Each row below holds a small network's activations on one input, seen along a few directions.
In each table, some parts of the input vary, and every possible input appears once, in random order.
Descriptions start from the smaller parts, as in this example, which fits no table here: values(2) and (point or ring(9) or (ring(5) and line(6))).
Shared parts are said once, and a part with two or three values counts as separate values.
(in the rows, 128 means zero)

Rows:
R1: [154 142 150 186 155 135 134 166  74 115 117 153  96 144 204 157 150 113]
R2: [110 118 127 108 113 145  88 124 158 130 139  98 198 118  69  92 123 132]
R3: [163 125 124 152 130 130 129 149  69  94 131 106 108 147 168 149 148 161]
R4: [111 134 154 145 134 148  76 141 162 145 133 142 184 114 116 112 111  73]
R5: [ 74 121 155 128 134 152 104 125 167 171 150 139 179 129  99  97 130  88]
R6: [159 125 139 105 112 136 128 161  66  93 117 133  96 153 163 160 149 169]
R7: [152 123 137 164 155 129 156 149  78 111 133 125  97 140 171 136 161 157]
R8: [116 146  56  73  99  64 168  41 231 153 107 131  98  81  55 124  65 112]
R9: [ 93 119 140 122 134 145 102 127 171 146 162 113 191 112  90  94 124 128]
R10: [113 119 141  59 102 158  80 129 161 126 136 114 177 130  71  95 117 136]
R11: [131 132 150 177 156 140 161 156  81 126 121 143  97 147 190 142 155 124]
R12: [161 135  63 116 111  54 210  67 117 123  88 139  16 121 140 177 102 143]
Question: What is each input in this table made of?
Answer: values(2) and (point or line(5))
Question: Which other rows does R8 become when the values(2) part takes its other values? List them by row number.
Answer: R12
Question: Which other rows does R1 become when the line(5) part takes its other values? List them by row number.
Answer: R3, R6, R7, R11
Question: Which other rows does R11 become when the values(2) part takes its other values? List them by row number.
Answer: R5

Rows:
R13: [113 123 120  93 128 133 119 113 140 144 118 120 135 141  85  90 128 148]
R14: [ 86 111 132 102 107 143 119 123 142 143 163 105 161 140 108 118 125 141]
R15: [155 120 131 189 171 100 203 135  44 128 133 152  26 155 216 171 174 156]
R16: [135 143 105 100 114 104 135 110 170 129 131 136 115 107 109 132 116 129]
R17: [133 132 146 107 127 141 120 132 154 122 122 140 119 117 141 131  86  98]
R18: [129 121  94 117 119 109 128  87 145 133 118 102 133 121  81 111 112 133]
R19: [123 140 120 109 108 108 136 118 152 137 102 159 119 111 115 147 112 106]
R20: [186 133 142 152 131 131 120 184  23  80  98 144  84 158 202 177 160 170]
R21: [144 125 161 131 137 156 108 138 149 115 135 128 146 113 129 117 118  79]
R22: [ 90 119 129 150 134 144 118 130 142 139 149 100 188 121 111 106 124 139]
R23: [113 141 129 159 132 140 103 137 147 139 138 121 181 122 111 108 153 109]
Question: What is each input in this table made of?
Answer: values(2) or ring(9)
